A small network was trained on made-up records. Each row is its average activation on records with the value named, seen along a few directions.
Values that are neighbours, or in one group, have similar rows; names and order tell nothing.
In the rows, 500 means zero.
Strong random noise was added to every row along 15 fixed directions; ignore it. To show where, here is one row again and again, with new noise each time:
[501 455 543 439 402 478 380 452 440 580 420 481 372 593 535 510 461 418 278 354 490 735 525 718 409 670 557]
[477 469 531 416 567 531 553 525 615 499 478 549 584 428 443 499 439 534 482 553 366 458 542 452 401 333 455]
[462 479 548 457 618 551 430 547 464 563 482 477 688 479 439 551 618 570 582 561 551 440 486 322 423 357 485]
[582 477 545 560 294 410 442 584 570 500 470 498 651 373 491 536 413 481 682 378 348 592 641 463 563 365 447]
[516 472 479 494 469 516 399 627 420 658 585 491 487 471 491 491 660 529 588 486 532 459 529 514 469 553 513]
[559 550 492 422 591 403 487 463 663 366 306 561 432 518 588 581 356 505 485 609 668 587 567 448 505 345 611]
[450 580 444 443 563 312 218 696 545 585 428 644 552 457 461 589 588 375 431 321 621 463 430 418 561 378 220]
[535 370 700 521 488 541 695 471 681 529 431 443 521 445 464 259 354 504 468 447 401 375 620 379 392 308 510]
[453 575 613 628 471 420 378 600 644 573 398 368 664 470 754 652 414 540 568 353 393 603 534 440 524 491 403]
[339 504 560 402 563 567 294 592 564 571 489 392 460 532 828 586 521 532 503 637 547 442 580 569 467 605 545]
[502 600 523 453 729 519 316 598 377 668 331 355 424 463 341 666 637 467 453 400 585 626 402 506 502 320 517]
[297 454 466 511 554 521 331 463 284 386 447 553 375 518 484 232 499 496 454 634 459 353 403 554 391 546 603]
[534 502 537 659 448 438 598 412 547 580 525 512 659 719 517 533 531 572 263 349 504 650 483 526 310 753 576]
[262 556 445 705 560 428 338 529 556 438 515 425 632 549 656 478 452 629 532 654 449 453 432 471 395 482 646]
[433 591 486 588 581 570 397 410 224 348 452 413 521 476 365 466 536 467 616 580 496 517 546 526 592 560 709]
[643 440 468 508 384 516 716 461 620 545 613 532 395 355 437 447 341 507 554 464 320 664 623 610 484 496 554]
[513 442 450 574 447 424 526 496 603 598 590 504 417 508 461 483 469 432 352 425 586 558 456 506 504 455 459]


Field DORU:
boban: [477 467 476 610 503 465 500 501 431 473 403 378 328 508 424 532 455 438 397 496 514 483 286 507 572 284 494]
vugo: [550 576 527 610 493 413 554 639 622 566 510 547 649 442 461 479 523 567 600 359 348 442 565 423 458 493 385]
giluf: [467 362 462 553 228 363 384 497 690 649 559 423 486 582 631 640 419 474 320 399 546 721 322 554 460 370 372]
guna: [297 553 387 605 598 452 431 516 437 363 518 520 477 522 455 417 472 506 432 637 394 368 361 556 475 468 555]
lol: [597 487 496 516 448 539 573 471 422 650 615 411 412 537 398 523 598 478 438 370 513 621 517 649 520 608 556]
kasev: [377 476 474 596 566 420 486 524 684 607 645 417 562 526 435 530 465 394 299 408 622 501 425 475 525 396 396]
zam: [374 670 392 865 532 378 369 545 500 428 549 290 588 457 372 495 487 532 679 548 483 538 529 514 639 369 748]
rade: [405 531 452 438 569 461 415 507 572 434 547 530 590 386 377 479 457 453 581 557 505 488 555 486 566 255 479]
gik: [623 455 534 512 249 395 531 530 593 382 422 497 609 553 428 596 413 415 481 452 450 523 647 559 589 363 532]
buzin: [502 638 430 671 541 403 479 575 569 516 503 509 458 466 545 455 442 511 591 383 533 514 465 489 566 590 504]
lirel: [488 603 450 498 540 535 565 434 448 460 637 593 579 433 428 429 514 519 596 448 429 541 527 558 532 708 477]
fomi: [503 599 390 536 498 446 410 564 392 429 412 523 454 506 374 586 543 521 545 532 442 537 403 593 521 456 558]
fet: [386 456 449 592 451 424 389 541 458 537 602 578 673 593 312 468 627 436 320 434 517 362 426 438 447 460 394]
fefik: [477 558 559 445 602 533 510 518 580 528 435 408 522 555 322 482 562 489 399 488 494 417 580 571 457 350 614]
lel: [504 440 470 541 475 608 606 407 410 480 608 458 610 484 380 591 533 524 514 580 392 527 460 460 493 459 519]
vitu: [497 537 475 675 500 494 671 386 592 577 585 415 476 429 510 472 323 506 488 344 388 736 392 517 484 621 448]
gud: [270 462 758 468 582 687 380 360 248 356 350 339 570 472 355 125 477 391 485 467 375 251 521 470 477 454 521]
zomi: [503 725 475 631 577 517 587 418 431 275 433 447 497 547 568 608 465 500 541 554 418 475 574 576 703 657 586]
kuler: [403 550 462 520 558 484 496 499 700 413 619 493 555 456 606 539 414 399 482 548 587 382 621 421 672 495 410]
dor: [496 395 598 531 503 523 607 370 449 564 444 439 372 567 448 262 416 577 365 404 405 671 460 608 276 563 663]
sokos: [545 376 526 383 341 488 427 553 489 445 288 584 417 567 560 440 437 543 469 552 452 458 423 504 368 347 501]
veme: [337 467 441 517 410 414 312 595 521 419 589 540 639 384 556 435 444 447 669 547 448 407 503 468 573 418 396]
dede: [593 563 365 468 387 341 400 496 395 382 482 732 586 536 360 496 568 503 585 459 554 618 515 533 511 530 515]
bamob: [493 408 453 342 439 511 429 418 407 368 405 631 508 443 592 552 377 548 593 650 492 595 320 372 453 378 399]
lede: [515 423 451 596 327 283 386 562 648 675 436 546 517 701 598 565 561 585 258 348 633 614 215 487 317 415 374]
tunur: [595 498 521 351 452 552 378 582 264 472 350 571 621 582 398 629 734 526 540 476 437 435 517 470 472 501 454]
nof: [501 485 332 577 403 256 388 537 692 667 620 583 563 586 542 636 498 567 363 398 649 819 372 559 388 435 472]
guves: [480 502 494 373 528 580 449 472 472 597 620 477 575 484 469 580 586 503 533 485 535 617 529 564 504 571 484]
gudi: [386 462 411 490 567 461 500 415 444 372 575 596 451 484 428 330 412 462 464 598 543 481 429 543 465 536 553]
namov: [430 547 508 511 533 633 570 491 383 510 551 490 568 550 488 519 565 561 455 523 289 376 450 564 419 709 497]
DORU is arranged as 5 separate groups.
- Which other values are in the same group as kasev? Give them in the order they are listed. => boban, guna, gik, veme, gudi
- Which other values are in the same group as guves? Give them in the order they are listed. => giluf, lirel, fefik, gud, lede
- Which other values are in the same group as sokos? Give them in the order they are listed. => buzin, fomi, vitu, bamob, namov
- Which other values are in the same group as lel? Give them in the order they are listed. => vugo, zam, fet, kuler, tunur

Field TORIB:
muga: [439 594 483 741 650 558 694 339 480 428 561 371 405 414 469 318 327 523 618 514 504 566 426 439 555 625 632]
ped: [382 509 503 415 464 607 470 361 524 421 520 416 556 559 547 626 392 422 353 576 469 556 502 586 552 520 513]
deru: [495 432 629 171 591 460 391 564 617 586 332 614 612 638 623 483 590 539 407 467 710 465 516 435 286 487 390]
muna: [569 425 384 592 442 546 561 286 306 531 647 432 587 430 251 547 480 466 550 411 521 849 443 398 596 413 545]
vede: [536 594 582 548 524 509 516 556 568 644 393 340 471 702 695 741 655 606 316 450 506 467 405 559 467 557 491]
mub: [537 669 496 676 503 460 400 858 412 517 301 408 396 331 883 782 534 588 796 478 207 315 345 463 689 509 216]
kape: [389 602 534 586 629 589 343 425 306 590 510 203 328 423 634 574 496 529 646 499 534 787 448 634 605 605 656]
muran: [326 620 547 463 497 452 259 537 599 227 376 491 456 443 758 522 297 338 501 561 406 417 724 675 752 511 511]
bib: [489 483 716 470 680 526 494 590 582 654 239 357 486 431 643 476 391 683 542 426 251 647 485 495 210 396 579]
dabof: [463 549 800 416 553 697 487 457 422 335 197 375 560 674 723 571 523 456 363 533 420 231 616 498 500 749 514]
TORIB is arranged as a ring.
- Going along TORIB from muran by way of its neighbour kape, in what order are muga, muna, vede, bib met? => vede, muga, bib, muna
- What is the length, in steps, of the shortest route from mub to ped? => 3

Field NOP:
kepal: [417 267 550 516 206 446 374 442 341 595 633 606 578 797 703 295 675 559 307 446 586 492 490 582 264 892 522]
lozat: [399 546 612 790 549 498 724 343 743 475 556 273 460 521 508 258 257 469 326 399 356 561 674 641 474 575 706]
pibus: [622 532 431 341 571 571 565 565 539 445 445 561 283 328 646 696 416 477 649 668 521 464 514 452 675 398 413]
daf: [676 642 513 476 576 367 486 511 542 500 477 658 458 450 390 427 545 357 526 283 773 504 683 443 669 550 447]
duv: [619 544 571 517 455 572 637 412 359 398 472 536 490 464 367 310 516 401 625 348 536 394 581 419 664 647 424]
lur: [763 536 609 416 469 366 578 650 589 580 318 625 581 391 583 336 472 756 979 431 500 634 663 428 279 511 667]
soz: [585 438 387 311 410 457 386 479 463 329 515 708 648 466 488 617 476 525 676 680 582 637 642 478 474 514 619]
zedo: [700 515 411 602 419 447 814 365 617 325 656 606 545 460 543 539 420 534 703 609 683 451 492 288 712 505 483]
rubo: [714 326 547 128 449 697 631 526 490 626 498 594 454 389 452 676 536 513 603 572 478 606 579 422 460 407 375]
NOP is arranged as 3 separate groups.
- Which other values are in the same group as rubo? Give them in the order they are listed. => pibus, soz
- Which other values are in the same group as daf? Give them in the order they are listed. => kepal, lozat

Field SAR:
gete: [512 289 380 341 201 428 277 608 435 497 497 643 307 547 698 515 544 519 532 710 569 490 500 599 437 478 536]
zego: [479 543 494 518 485 495 295 561 202 289 351 569 728 414 237 330 587 510 850 564 467 323 596 336 549 322 639]
mim: [388 301 640 742 309 620 671 412 673 679 868 154 610 333 651 329 346 505 679 455 386 514 543 407 574 493 460]
zum: [433 467 808 459 601 602 393 458 410 621 373 411 665 562 669 351 553 454 506 267 650 484 562 311 430 773 383]
nef: [483 438 607 479 414 486 518 419 460 395 433 601 671 598 445 320 512 526 455 435 450 408 516 434 396 513 456]
fuved: [426 485 275 587 576 364 517 504 653 575 794 700 366 447 676 426 463 516 471 609 726 488 377 413 502 646 420]
firi: [224 235 648 384 320 542 202 274 514 510 505 330 595 531 471 278 216 422 335 530 420 933 724 751 214 446 865]
rutef: [582 518 554 280 480 578 427 675 395 651 600 619 610 407 317 382 714 494 724 400 470 398 733 583 445 639 488]
zes: [379 398 768 355 617 603 459 309 500 414 233 336 473 767 621 397 494 458 185 576 735 382 513 448 385 418 605]
mel: [385 568 637 501 744 607 559 561 477 402 318 407 407 468 659 436 503 504 495 569 428 91 329 333 582 397 286]
SAR is arranged as 4 separate groups.
- Which other values are in the same group as gete? Give them in the order they are listed. => fuved, firi
- Which other values are in the same group as zum? Give them in the order they are listed. => zego
- Which other values are in the same group as rutef? Give them in the order they are listed. => mim, mel

Field KEVEM:
purur: [372 448 470 687 299 379 451 564 460 456 529 524 762 559 486 439 519 592 532 450 306 390 371 460 351 492 434]
gare: [511 654 446 511 697 595 640 529 408 402 517 619 380 446 409 347 555 574 613 550 310 297 594 578 492 656 541]
fusim: [492 450 645 228 562 596 478 440 494 402 324 600 486 578 699 381 436 562 551 599 534 445 607 501 320 727 574]
pudem: [502 438 609 693 328 574 705 459 584 390 518 387 438 509 536 297 372 445 454 512 345 193 573 503 556 524 572]
kaga: [345 301 346 473 327 494 415 536 572 562 797 562 219 412 700 372 391 384 411 609 510 484 501 685 549 610 427]
kinag: [561 510 546 506 291 491 412 625 383 419 314 373 260 551 524 476 474 446 517 465 300 441 631 832 600 513 673]
zoni: [499 550 377 621 387 356 371 478 470 398 661 619 721 507 366 586 632 316 490 442 696 426 531 331 739 466 316]
bavi: [507 487 337 431 318 464 397 407 369 350 519 651 427 670 516 673 598 477 350 620 610 533 408 620 552 595 492]
nopu: [655 367 639 500 344 461 651 522 676 686 501 513 504 562 797 416 494 628 524 382 558 512 468 406 373 557 409]
dosu: [466 502 549 591 590 474 587 390 499 517 438 458 451 528 407 367 385 406 326 336 558 616 337 458 504 549 418]
nek: [627 596 490 436 550 373 461 636 470 568 385 664 487 537 432 551 589 541 459 366 417 588 532 604 407 597 500]
zivi: [459 416 638 253 518 802 497 331 205 433 459 488 432 448 609 510 481 435 516 593 394 505 480 485 529 740 364]
fupu: [554 548 495 290 629 615 450 619 463 549 503 494 685 451 223 697 714 490 669 653 622 380 726 363 535 263 623]
rol: [509 586 464 558 459 479 489 407 503 394 633 402 623 557 413 569 511 404 474 510 618 556 680 603 688 581 646]
pudez: [617 441 562 507 433 339 489 617 592 486 246 581 289 596 687 297 481 632 566 548 593 417 571 481 355 419 657]
fina: [444 386 591 514 296 427 390 555 572 430 383 503 440 501 436 254 338 352 341 439 337 407 692 674 442 400 588]
vup: [894 370 624 452 118 424 659 546 347 537 351 689 406 499 447 316 592 487 636 202 492 416 559 435 541 540 369]
KEVEM is arranged as a ring.
- Going along KEVEM from dosu by way of its neighbour purur, in what order are kinag, nopu, fupu, rol, vup met? => kinag, rol, nopu, vup, fupu
- Which values are neighbours of gare? Give them in the order they are listed. => zoni, bavi
- Which values are neighbours of pudem? Give them in the order they are listed. => fusim, zivi

Field GAFA:
lok: [380 385 419 368 506 666 460 444 398 556 689 385 185 457 849 560 537 472 524 709 645 452 294 540 668 608 346]
kodut: [400 359 458 308 514 569 440 233 464 532 638 523 415 475 695 430 340 562 485 579 616 960 414 622 361 672 576]
luk: [620 687 454 476 670 435 558 525 549 445 446 616 400 603 505 516 596 591 517 577 655 514 729 617 461 703 771]
ribod: [442 346 641 368 548 555 532 307 359 313 460 586 541 501 774 462 408 333 494 556 799 361 336 155 674 597 157]
zegom: [489 541 563 348 526 574 445 472 401 397 343 547 363 358 314 340 305 344 503 405 244 620 761 741 505 539 600]
rif: [560 660 537 573 670 524 448 274 371 391 271 226 361 567 524 861 447 333 340 474 753 846 465 471 799 469 604]
nazep: [475 546 590 287 761 391 454 341 757 561 497 681 758 459 596 615 393 418 357 287 783 811 492 274 485 473 168]
mekob: [578 443 401 260 517 383 553 491 715 445 519 737 569 319 287 528 362 442 600 531 607 627 476 343 535 118 302]
leg: [544 395 537 513 490 482 630 407 567 366 425 581 509 454 475 337 310 510 533 541 455 479 555 395 425 426 586]
zonud: [558 707 418 756 487 164 316 489 412 396 166 625 488 591 427 606 411 448 345 174 586 682 123 386 555 388 347]
revuv: [445 700 495 519 808 518 740 504 732 471 408 568 477 562 459 552 421 532 174 431 274 356 329 534 375 578 326]
bulu: [650 700 333 845 632 323 865 713 643 590 508 743 514 507 350 481 541 666 353 257 180 319 262 427 348 580 282]
bep: [585 436 563 434 306 647 460 494 164 354 246 445 499 455 508 522 527 633 772 604 185 493 418 545 450 455 564]
GAFA is arranged as a line.
- Going along GAFA from ribod by way of its neighbour leg, in what order are luk, zegom, mekob, revuv met? => zegom, luk, mekob, revuv
- Which values are neighbours of kodut? Give them in the order they are listed. => lok, nazep
